A small network was shown many inputs. Here are its activations along a few directions, one row for each input.
In each table, some parts of the input vary, and every possible input appears once, in random order.
A made-up example of a description, with smaller parts first: values(2) and (point or line(11) or (ring(5) and line(6))).
Shared parts are said once, and a part with two or three values counts as separate values.

Other details of the inputs shift rows strongly along two fixed directions, in all tables alike. That doesn't count.

Table:
row 1: [ -4   5  -4   2  10  -5  17 -31   7  18  19  11 -45  29]
row 2: [  7  20  -3  -7  24  -2  12 -30   4  26   4  10 -26  13]
row 3: [-18 -62  10  -9 -14  24   6  58 -27 -75 -34 -40  82 -40]
row 4: [-23 -54  -2   0 -19  27   3  84 -22 -72 -32 -31  72 -52]
row 5: [-12  13 -18  22 -13  -4  14  47  13 -11   9  15 -25   9]
row 6: [ 10  42  17   1  22  -4   5 -24   3  15 -11  19 -15  24]
row 7: [-18 -70 -11  11 -45  23 -13  71  -5 -69 -24 -32  75 -51]
row 8: [  3   8  11  -1  16  -3  20 -33  16  10  20  11 -42  40]
row 9: [ -4  39 -19  12 -15 -13 -15  34  17   2  -9  25  -1  -2]
row 10: [ 13 -12  48 -24  29  12  10 -70 -12 -10 -13 -19  26  21]
row 11: [ 15  25   8   4   6 -13  -4 -30  12   6  -7  23 -30  38]
row 12: [ -7  24 -36  20 -17 -22 -19  32  12  26  12  13  -5 -25]
row 13: [ 42  -8  65 -44   3  29   4 -56 -46 -23   3 -14  14  26]
row 14: [-16   8 -38  19 -15  -3   9  44  16  15  20  11 -29  -1]
row 15: [ -5  28 -21  11 -15  -5 -15  33  22   9   0  16   3 -10]
row 16: [ -2 -51  51 -25  20  23   6 -68 -34 -32 -21 -33  47  -3]
row 17: [ -6  23 -28  19  -6 -17  -2  41   8  35   8   9  -4 -30]
row 18: [ -8 -72  35 -23  14  28  11 -57 -26 -44   2 -38  32  19]
row 19: [  5 -28  31 -29  32  16  12 -64 -21  -7  -9 -21   9  17]
row 20: [ 16  15   8  -6   9  -8  -5 -37  21  19   1  16 -23  34]
row 21: [  6  31   5  -1   9  -6 -11 -34  18  13   3  15 -13  20]
row 22: [  1 -49  54 -30  28   7   3 -81 -37 -18 -11 -38  43   3]
row 23: [ -7  16 -31  16   2 -14   4  42   6  25  12   6 -27 -29]
row 24: [ -3   6 -34  18 -17 -21 -13  37  14  27  11  11 -16 -15]
row 25: [ -5   6 -34  18 -22  -9 -10  34  14  16   3  18  -9  -8]
row 26: [-15   2 -35  23 -13 -15   7  45  11  18  29   3 -34 -12]
row 27: [ -1  -2  -2   6  17 -15  14 -32   1  20  31   4 -43  22]
row 28: [  4  33   3  -1  19  -4   2 -37   0  34  -2  11 -24  14]
row 29: [  8  37   4   0   7  -9  -9 -34  20  17   1  17 -20  21]
row 30: [  2  21 -19  14 -16 -12  -9  40  17   0  -7  18  -6   7]
row 31: [ 11  35  17  -6  24  -3   6 -34  10  26  -3  11 -20  20]
row 32: [-35 -71 -19   5 -49  28 -26  79 -21 -64 -27 -41  94 -73]
row 33: [  2 -65  41 -27  10  16  -5 -78 -27 -36 -15 -26  40  19]
row 34: [  -3  -84    0  -11  -65   40  -13  106  -54  -63    5  -54   91 -100]
row 35: [  3  10   9  -5  14  -4  21 -24  19  14  19  11 -41  39]
row 36: [-10  21 -25  21  -7 -14  -5  38   5  30   6   7 -10 -33]
row 37: [ -2 -65  43 -24  16  24  16 -48 -17 -48   0 -38  31  25]
row 38: [ 11 -24  43 -30  35  14  16 -65 -11 -18 -11 -18  10  22]
row 39: [-36 -81 -11   7 -40  33   3 112 -19 -90 -20 -46  80 -52]
row 40: [ -7  12 -31  18   3 -12   3  39   5  24  11   6 -22 -28]
row 41: [  6  27  -4  -3   8  -9 -12 -43   7  27   4  16 -14  20]
row 42: [ 10  32  11  -8  26  -6  12 -22   4   9  -8  15 -30  29]
row 43: [ 39 -19  53 -45   4  29   1 -73 -45  -3  13 -18  10  14]
row 44: [ -5  42 -23  19 -21 -12 -16  42  18   1 -10  21  -3  -6]
row 45: [  8  14  -2  -4  29 -16  10 -28  -1  33  14   6 -30   6]
row 46: [ -4  26 -14  15  -7   0   1  39  17  14  -6  15  -2 -19]
row 47: [  1  17 -31  17 -21  -8  -7  46  29  12   4  18  -8  -3]
row 48: [ -4  44 -24  20 -20 -12 -17  39  17   2 -10  22  -7  -5]
row 49: [ 30  31  -5  -7 -33  14   0  47  -2  17  24  17 -15 -17]
row 50: [ -7  21 -25  18 -13  -8  15  53  17  -1   9  14 -29  12]
row 51: [ -2  25 -26  17  -2  -1  11  48  19   9   1  10 -20 -18]
row 52: [ -4   6 -36  19 -21 -22 -15  39  15  25  10  10 -16 -19]
row 53: [ -9  31 -30  17 -10  -5  -3  41  11  29  -2  12  -5 -23]
row 54: [ 13 -24  38 -19  13   3  -4 -55 -13 -28 -19  -9  22  38]
row 55: [  7 -37  28 -20  14   9  -7 -74 -16 -13  -9 -16  11  28]
row 56: [  2 -73  43 -25  13   5  -7 -74 -32 -30  -6 -36  37  10]
row 57: [  0  43 -18  17  -7  -8   1  51  10   9 -15  16  -3 -13]
row 58: [  3  26  -4   0  12 -17 -19 -38   6  31  12   7 -23   9]
row 59: [  3 -24  33 -20  15   9 -11 -81 -19 -16 -11 -14  26  16]
row 60: [  5  21  -3   0  24  -3  11 -32   1  25   5  16 -37  14]
row 61: [ -3   3  -2   1  13 -17  13 -28   5  26  28   3 -45  24]
row 62: [ -3  42 -15  14  -9  -8   1  50  13  12 -14  22   0 -10]
row 63: [-10  22 -33  23 -18 -20 -21  31  12  22  11  14 -11 -29]
row 64: [ 13  26   7 -11  27  -4  15 -26  17  22   2  13 -28  22]
Description of these inputs: line(4) and (point or (values(3) and ring(5))).
Question: Changing only the line(4) part turns row 18 into row 5. The same change can be made to row 16. Which row results?
Answer: row 6
Question: Which other rows does row 9 become when the values(3) part takes its other values? List them by row number.
Answer: row 44, row 48
Question: A walk changes only the line(4) part. It starts at row 4 and steps to row 51. List the rest of the walk in order.
Answer: row 60, row 40

Table:
row 65: [-23   9 -38  20 -22   4   4  49   7  38  19   6  -4 -47]
row 66: [ 11  35  30  -3  51 -32   2 -93   2  10   3  23 -41  70]
row 67: [-19  37 -18  26  12 -14   6  25  35  17  -3  11 -21  11]
row 68: [ 10   1  19  -5 -11  24 -11 -17  -3 -43 -25 -12  37  -1]
row 69: [-22 -77   0  -8   7  11  12   1   2 -30  -7 -28  34 -22]
row 70: [ 36   2  44 -30  28   7  -1 -56 -11   1  -4  -7  26  12]
row 71: [-22 -64  -2   2 -22   5  -4   4  -3 -30  -1 -29  31 -16]
row 72: [ -6  17 -38  18   3 -10 -13  17 -12  40  25  13 -34 -30]
row 73: [ -1 -61  11  -9 -17  39  43  66 -24 -57  28 -27  -2  -5]
row 74: [-12   4 -35  30  -2 -33   6  25  12  26   7   9 -40   3]
row 75: [ -5 -13  11 -10   2  34  -1  22  -6 -36 -41  -7  52 -11]
row 76: [  4  -9  40 -21   8  22  -3 -39 -17 -41 -41  -3  30   8]
row 77: [ 10  27 -23  17 -50  -2 -20  85   0  21   0  14  21 -30]
row 78: [  3   8  19 -15  17 -15  -6 -61  16   1   0   3 -17  49]
row 79: [ 33  38  30 -19  14 -20  -1 -45 -18  24  -2  10 -14  18]
row 80: [  4  47 -52   9 -17 -20 -13  18  19  59  39  25 -58  -9]
Question: Describe the family of inputs behind these rows.
Answer: point or (values(3) and ring(5))
Question: A walk changes only the ring(5) part. It starts at row 68 and steps to row 78. List the rest of the walk in order.
Answer: row 71, row 80, row 77

Table:
row 81: [ -1  39 -14  18  10 -15  18  -2  20  19   8  26 -52  27]
row 82: [  4  20 -17   9  -4 -11  -3  21  17  41  25  11 -32 -16]
row 83: [  7 -13  32 -14  42   0  16 -83  -6  16  11  -7 -28  38]
row 84: [  5  48 -30  10 -19  -9 -10  38   9  36  12  22 -30 -20]
row 85: [ -3 -29  15 -15   8   6   9 -18  -1 -27  -5  -7   5  24]
row 86: [-11 -35  17  -4 -14  11 -11  37 -19 -43 -29 -17  73 -37]
row 87: [ -6  25 -31  17 -25   4 -17  47   5  16   6  12  -1 -37]
row 88: [  5  28 -25  17   3 -22   4   4  15  31  28  19 -46  16]
row 89: [-18 -54  -4  -5 -20   4 -14  26 -25 -31  -1 -30  43 -38]
row 90: [ 12  58 -17   7  -7  -4  -5  11  15  34  -9  26 -22   6]
row 91: [ -5 -26   8  -8  -9  12  -6  15  -3 -48 -19 -12  34 -10]
row 92: [ 12 -14  37 -19  25   9  19 -63  -5 -11   4  -6 -14  49]
row 93: [-16   1 -37  22 -41  -3 -16  80   2   2  -3   4  24 -53]
row 94: [ -6 -33  18  -5   3   7  -1   9 -11 -44 -27 -23  36  -3]
row 95: [ 18 -13  25 -24  34   0   5 -97  -3  30  13 -10 -16  34]
row 96: [  6 -20  21 -14   2  15 -10   1 -14 -35 -23 -22  52 -18]
row 97: [ -9  27 -28  18   0 -18  14  26   7  30  20  15 -40   2]
row 98: [  6  -9  31 -10  12  14   6 -50  -3 -16 -11   0  14  37]
Question: Changing only one part turns row 98 into row 94. The same change can be made to row 85. Which row results?
Answer: row 81
Question: Describe the family of inputs behind these rows.
Answer: values(3) and ring(6)
Question: Which other rows does row 97 become when the values(3) part takes its other values? List them by row number.
Answer: row 83, row 88
